A small network was shown many inputs. Here are its activations along a few directions, one row for each input.
Each table varies a few parts of the input and shows all the possible inputs, shuffled.
A made-up example of a description, with smaller parts first: one of 3 separate values, together with either a single point or one of 11 places around a ring or (one of 4 places along a line, together with one of 8 places around a ring).
Shared parts are said once, and a part with two or three values counts as separate values.

Other details of the inputs vary at random and push rows far along two fixed directions, the same in every table; ignore that.

A family of inputs:
R1: [19 -2  6 25 -3 -1 13  0  9 14 18 -7]
R2: [  5  30  -7  11   2 -10   8   0  18  24  19  17]
R3: [41 15 -8 54 -1 21 14  5 10 20 35 36]
R4: [ 11  14   1   7   0  14  13   9 -20  -2   6   4]
R5: [-12  -1 -13 -12  24   6  15   8 -52 -10  -2 -22]
R6: [ 21   9   3  10  -5  -4   2  13 -19  -4   7 -11]
R7: [17 22 -1 22  4  6 -4 20 12  8 18  6]
R8: [-23   2   2 -12  30 -13  -1  22 -30 -11   4 -23]
R9: [-20 -16  -3 -31 -12  -1 -24   7  19 -23 -48   0]
R10: [-28   2  23 -25  12  -6  11 -11 -41 -26  16  -8]
R11: [ -2  -7 -11  -7  17 -11   5  14 -49  -9   3 -34]
R12: [ 33  12   8  39   1  16  17 -21  29  22  42  35]
R13: [-19 -28  -9 -32  -2  14   6 -16   1  -6 -44 -10]
R14: [-13 -32 -18 -18  -7   4 -16  -4  31  -8 -28   3]
R15: [  1  11  13  11  -5   5  13   3 -12 -11   6  14]
R16: [ 20 -10   1  23  -6  -3   3   1   9   8  24   7]
R17: [-21  19 -22  24  14 -13 -11  -7 -31   5  39  -5]
R18: [  7  10  22  21 -16  10  17  -7  12  -1  18  25]
R19: [-13 -15   6 -21 -23   3 -21  -3  43 -11 -36  11]
R20: [  5   2  22   9 -14 -11   4   1  -2 -13  12  -1]
R21: [-24   0  14 -23  11   6  17   2 -40 -17  12 -17]
R22: [ -6  -2   9 -13   8 -12   3  15 -44 -19   6 -31]
R23: [ 18 -10 -13  14   2  -6  -4  12 -23  -2  14  -2]
R24: [31 24 -9 52 11  4  9 16 24 24 33 11]
R25: [  7 -23  13 -23 -17  -6 -11 -17  24   9 -36   2]
R26: [ 27  12  17  32 -18  -7   3   6   9  -4  13  12]
R27: [-28   7 -27 -25  23 -17   2   0 -34 -15  21 -13]
R28: [ 34  24  27  36 -12  20  19 -17  37  26  39  36]
R29: [  7 -18  18 -19 -30  -6 -17 -21  32  -7 -35  13]
R30: [ 40  15  23  51 -14  -2  15   3  32  30  32  20]
R31: [-43  25  -6  -9   2 -13 -22  -3 -43  -7  16 -16]
R32: [ 11 -19 -12  -2 -14  23   5 -11  30  12 -45  12]
R33: [ -1   4  -9  14  19  -1   4  14   0   3  11 -14]
R34: [ 11  10  25   3   4  -9   5  -2 -13   1  35  -9]
R35: [26 -7 -5 29 -4 -2  0  9  0  7 22  6]
R36: [-13  -5  16 -19   5 -12   6   9 -39 -18  14 -31]
R37: [  5 -32 -13 -18 -14   0  -7  -2  11   3 -47 -13]
R38: [ 13   0   9  12   3 -12   7  12 -14   4   4 -10]
R39: [ -7   1  -5   8  15   0   6   4   6   2  14 -14]
R40: [ 14   3 -19  27  11   1  -8  16   6   4  22  12]
R41: [ -9  32  -8  20 -14   5 -18  -7   5  21  17   4]
R42: [  9  16   5  12  -5   6  10   5 -19 -11   3  14]
R43: [ -3 -31 -18 -19  -9  16  -6  -7   4  -5 -39  12]
R44: [-26   0 -16 -46 -22  -8 -17  -8  18 -10 -40  11]
R45: [ -5 -13   6 -30 -14   9 -20 -12  42   0 -30   5]
R46: [ 5 16 21 11 -4  0 -7 -5 32  0 23 17]
R47: [ -5 -13  -6 -23 -12  10 -20   7  32  -5 -43   0]
R48: [ 11   6   7  12  11  13  18 -21  11  13  15   8]
R49: [-13   3  -1 -11  21   0  15  12 -53  -9  -4 -14]
R50: [-3 -4 -5  1 17 -2 -5 -7  6 -5 23 -1]
R51: [-12 -19   1 -20  -8   1 -12   0  36   5 -38   2]
R52: [-11 -16   2 -18  20 -15  -2  -5 -39 -16  21 -23]
R53: [-27  -5  14 -18  19  -2  20   3 -43 -10   6 -16]
R54: [-26 -11 -33 -44  -1  -7  -5 -14  10  -3 -45 -11]
R55: [-24  -2  18 -23  25  -4  16 -10 -41  -7  10 -14]
R56: [ 14  -2  -8   2 -24   6 -25   6  52  -1 -44  28]
R57: [ 19   4   2  13   2 -12   4  14 -20   4   2  -8]
R58: [ -6  30  -9 -13  -3  -3   2   3   4   8  19   5]
R59: [-28  -7 -32 -11 -11  -3 -23 -23   9  10 -42 -12]
R60: [ -4 -14 -14 -18  -2  -1 -18  10  21   3 -48   3]
R61: [ 7 13 16 11 11 -3  0 -3 23 15 20  7]
R62: [-43  17 -12  -7  14 -17 -14  -3 -43   5   6 -25]
R63: [11 -4 -1 19  0 14 15 -6  8  6 23 20]
R64: [  8 -15  -8  -5 -10  10 -10 -21  59  13 -33   8]
R65: [-5 10 11  1  4  4 -1 11 12  0 19 -4]
R66: [ -3   4   5  -8   4 -19  -2  14 -50 -30   0 -21]
R67: [18 14 11 20 -7 19 16  3  5  8 13 15]
R68: [ -4 -19  -1 -19 -10  12   2  -5   9   3 -50   9]
R69: [ 23 -22   1  -2 -21   4  -7 -24  49  18 -33   8]
R70: [-22 -11 -16  -9  29  -7  -7  18 -33 -21  16 -20]
Description of these inputs: one of 5 places along a line, together with either one of 2 separate values or (one of 3 separate values, together with one of 4 places along a line).
Q: The inputs of R34 and R69 match in every part but the place on the line of 5. If R45 is changed in the same way as R34 into R69, which row does it become?
A: R64
Q: Which other rows does R22 become when the choice among 3 separate values takes its other values? List them by row number.
A: R47, R67
Q: Which other rows does R3 become when the choice among 3 separate values takes its other values? List them by row number.
A: R23, R40

A family of inputs:
R71: [ 10 -15  13 -22 -30  15  -5  -8  17 -14 -42  21]
R72: [ -6  -6  -8  -5   6   2  14 -14 -10  16  -5  -5]
R73: [ -1  27   8  19  19 -29 -14  22 -15  -2  49  -9]
R74: [-22   3 -19 -16  38 -19 -15  25 -59 -19  26 -45]
R75: [-20  -3 -15 -25 -12  -7 -21 -27  41   2 -29  15]
R76: [ 18 -23 -12  -7 -16  -2 -11  -3  20   4 -50  -6]
R77: [-21  11   4  -2  -2   1  -6   7 -10  -9  -5   1]
R78: [-23  10  14 -20  12  -8   8 -12 -35  -2  15 -19]
R79: [-23 -30 -19 -32  10  -8 -23  10 -30 -22 -39 -38]
R80: [ -5  22 -10  24  21   6  10  15 -35  -3  31  -6]
R81: [ 37  22  21  44 -22  -7   5   8  33  20  24  14]
R82: [ 19   6   7  20  13   8  23   6 -33 -10  18   8]
R83: [  7   9  28   4   3   5  14 -12 -20   4  43   3]
R84: [ 14  28  12  42 -10   7   2 -19  38  22  35  25]
R85: [  8 -37   0 -22   6  17   5  -4  42  -1 -38   5]
R86: [  7 -14 -15 -13 -16  14  -2  -2  14   6 -53  13]
R87: [ 27 -22   2  14  -6  -4  10   5  -3  -5  -6   3]
R88: [ 36  -3  10  40  -6  15  19 -14  24  31  23  31]
R89: [-49 -16 -20 -33  28  -6   2  -6 -57 -17   0 -38]
R90: [-16  -5  27 -22  30   1  14   9  -9 -20  23 -19]
R91: [  0   0   5 -22 -28   6  -5  -6  21   0 -48  12]
R92: [ 11  39   2  36 -10   2  -4  12  37  19  30  35]
R93: [-14  20 -24  13  23  -5  12  -5 -15   8  47  -9]
R94: [ 11  12  13  28 -11 -11 -11   8  15   6  16   2]
R95: [ -8  -8 -36 -18 -14  14 -16   5  28   7 -40  13]
R96: [  4 -28  14 -24 -26  -8  -5   2  -1 -22 -25  -7]
Q: The inputs of R72 and R78 match in every part but one. If R86 is changed in the same way as R72 into R78, which row does it become?
A: R91
Q: Describe the family of inputs behind these rows.
A: one of 2 separate values, together with either a single point or (one of 3 separate values, together with one of 4 places along a line)
Q: Which other rows does R84 become when the choice among 2 separate values takes its other values? List them by row number.
A: R89
Q: Which other rows does R76 become when the choice among 2 separate values takes its other values? List them by row number.
A: R81

A family of inputs:
R97: [-29   1 -33 -24  -2 -10 -27   3  -9  -9 -26  -8]
R98: [ 18  24  -2  43  12 -15  -1  27  -3   3  43   1]
R99: [  7  16   3   2 -23   1 -10 -13  42  14 -11  21]
R100: [-28   6 -14   0  42  -6  12   4 -48  -3  34 -32]
R101: [ 21  -2  19   1 -20   1  -6   4  38   1  -9  13]
R102: [-21 -26   6 -39   6  14  12 -28  -2  -8 -25   6]
R103: [ 49  11   4  51   5  14  29  25 -29   7  18   7]
R104: [  9  14 -11  18 -26   2 -22 -11  50  25 -15  21]
R105: [-33  23  30 -13  10 -10  17  -5 -51 -19  37 -12]
R106: [-18 -18  -3 -27   1 -14 -22  12  -7 -15 -27 -24]
R107: [ 47  -6  13  43   6  -1  27   7 -21   8  40  -2]
R108: [-24 -21  -9 -40  11   9   5 -16   0  -2 -26  -6]
R109: [-25 -18 -40 -22  12   5 -13  -2  -7  -1 -22 -12]
R110: [ 27  -5  36   8 -33  12  -1  -8  47  -2 -11  25]
Q: Describe the family of inputs behind these rows.
A: either one of 2 separate values or (one of 3 separate values, together with one of 4 places along a line)

A family of inputs:
R111: [  0   6  -6   4  -1 -13 -15   9  -3  -1   8 -14]
R112: [-30  10 -11 -21  12   0   1  -2 -35 -18  -4 -10]
R113: [-11  -7   1  -9  27   0  26   4 -40 -10  22 -22]
R114: [ -5   4  10  -5  -4   8   9  -2 -19  -3  10  10]
R115: [  7 -11  13 -17 -22   6 -15  -6  31  -7 -20  16]
R116: [-15  -9 -13 -27 -26  -2 -18  -3  20 -14 -52  14]
R117: [ 14   7 -11  15 -18 -10  -9   3  10   9 -12   8]
R118: [-11 -30  -6 -30   0  13   4  -4 -15 -16 -52 -12]
R119: [  9   8  -1  11 -25   7 -18  -2  52   3 -15  19]
R120: [  9 -11  -1   2 -13   2   6 -18  11  11   0   4]
R121: [ -7   8   8   2   7   4  18  -8 -15  -3  32   5]
R122: [ -9   7  -3  -5  22  -9   0  28 -29 -13  21 -27]
R123: [ -3 -41  -5 -25 -12  -5 -15 -22  24  -5 -46  -1]
R124: [-29  -6 -19 -20  13  -8  -3  -4 -35   0   5 -26]
R125: [ -9 -11   4  -6  35 -11  16  10 -34 -17  24 -22]
R126: [32 16 20 35  0 -8  5  5  3  4 45 -1]
R127: [28 28  0 43  3 -2 12 22  3 18 33 16]
R128: [ -8  12  -9   9  -5  11  -2 -10  23   9   7  16]
R129: [  0  -2 -15  -7  10   9   0  -1   5  11  -5   1]
R130: [ 41  12  17  51 -18   4   8   2  18  18  19  21]
R131: [ 33 -14   9  13 -18  11  -3   5  46   6 -15  13]
R132: [ 14  10 -14  17 -13   3  -5 -12   9  16  -9  10]
R133: [12 36 21 37 -7  3  7 -2 44 39 21 14]
R134: [-10  -4 -12   5  10 -11 -12  -1  -1   7  12  -8]
R135: [-16   2 -11  -3  36  -7   1  18 -27  -6  25 -18]
R136: [-10  14 -10  -3  28   1  10  13 -45  -8  11 -16]
R137: [-26 -21 -16 -27 -10   3 -27 -13  30  -9 -42   8]
R138: [  9  -6  11  13   3   6  10  17 -13  -5  -2  -2]
R139: [ -7  -6  12 -18 -14   2  -3   2 -10 -13 -16  12]
R140: [-24 -25   1 -45   5  -4 -11 -11  -5 -23 -23  -3]
R141: [  1  27  34   1  15 -10  21  -5  -7  10  28 -12]
R142: [ 19  -5   3  12 -18   9   2 -14   5  10 -11   8]
Q: Describe the family of inputs behind these rows.
A: one of 2 separate values, together with either a single point or (one of 3 separate values, together with one of 5 places around a ring)
Q: The inputs of R122 and R131 match in every part but the choice among 2 separate values. If R117 is changed in the same way as R122 into R131, which row does it become?
A: R130
Q: Start at R131 and move only the place on the ring of 5, one step at a time. The first step leads to R125. Which rows follow, in order?
A: R113, R118, R138

A family of inputs:
R143: [-37  21   9 -22  18 -16  -4   9 -46 -20  21 -20]
R144: [-11 -23   8 -29 -10  -4  -5 -11  -2 -12 -25  -8]
R145: [ 10   1 -15   6 -18  15  -2 -14  27  15 -21  25]
R146: [-16 -22  -3 -27   2  -5 -12  -8  14  -6 -20  -9]
R147: [  6   7   5  13  -2  -7  -1   9 -26  -3  11  -9]
R148: [-14  28  -5   7  10  -5   1  10 -34  -4  24  -8]
R149: [20 21  3 36 -3 -9 -4  5 38 17 25 13]
R150: [  2 -24 -29 -16  -8   5 -15  -6  25   8 -39   3]
R151: [ -6 -19  -8 -18  -1  -5   0  -5 -30 -11 -21 -14]
R152: [ -9  18   5  10  19   8  23  -5 -21   4  34   0]
R153: [  1  10  10   5 -10   7   0 -14  26   7  10  20]
R154: [-13 -26 -11 -27  10   5  -4  -8   6   2 -24 -11]
R155: [ 18  -9  -7  10 -10  16  -2  10  27   3 -28  24]
R156: [-11  -5 -20  -6   4  -9 -12  10  -4  -5 -12 -17]
R157: [ 30  19  19  34 -16  -4   0   5  25  15  22  19]
R158: [ 15   1  22   3   5   2  16  18 -16 -16  16  -6]
R159: [ 15   3  16  19  10   4  21  -6 -13   7  26  -3]
Q: Describe the family of inputs behind these rows.
A: either one of 2 separate values or (one of 3 separate values, together with one of 5 places around a ring)
Q: Which of the alternatives is R158?
A: one of 2 separate values
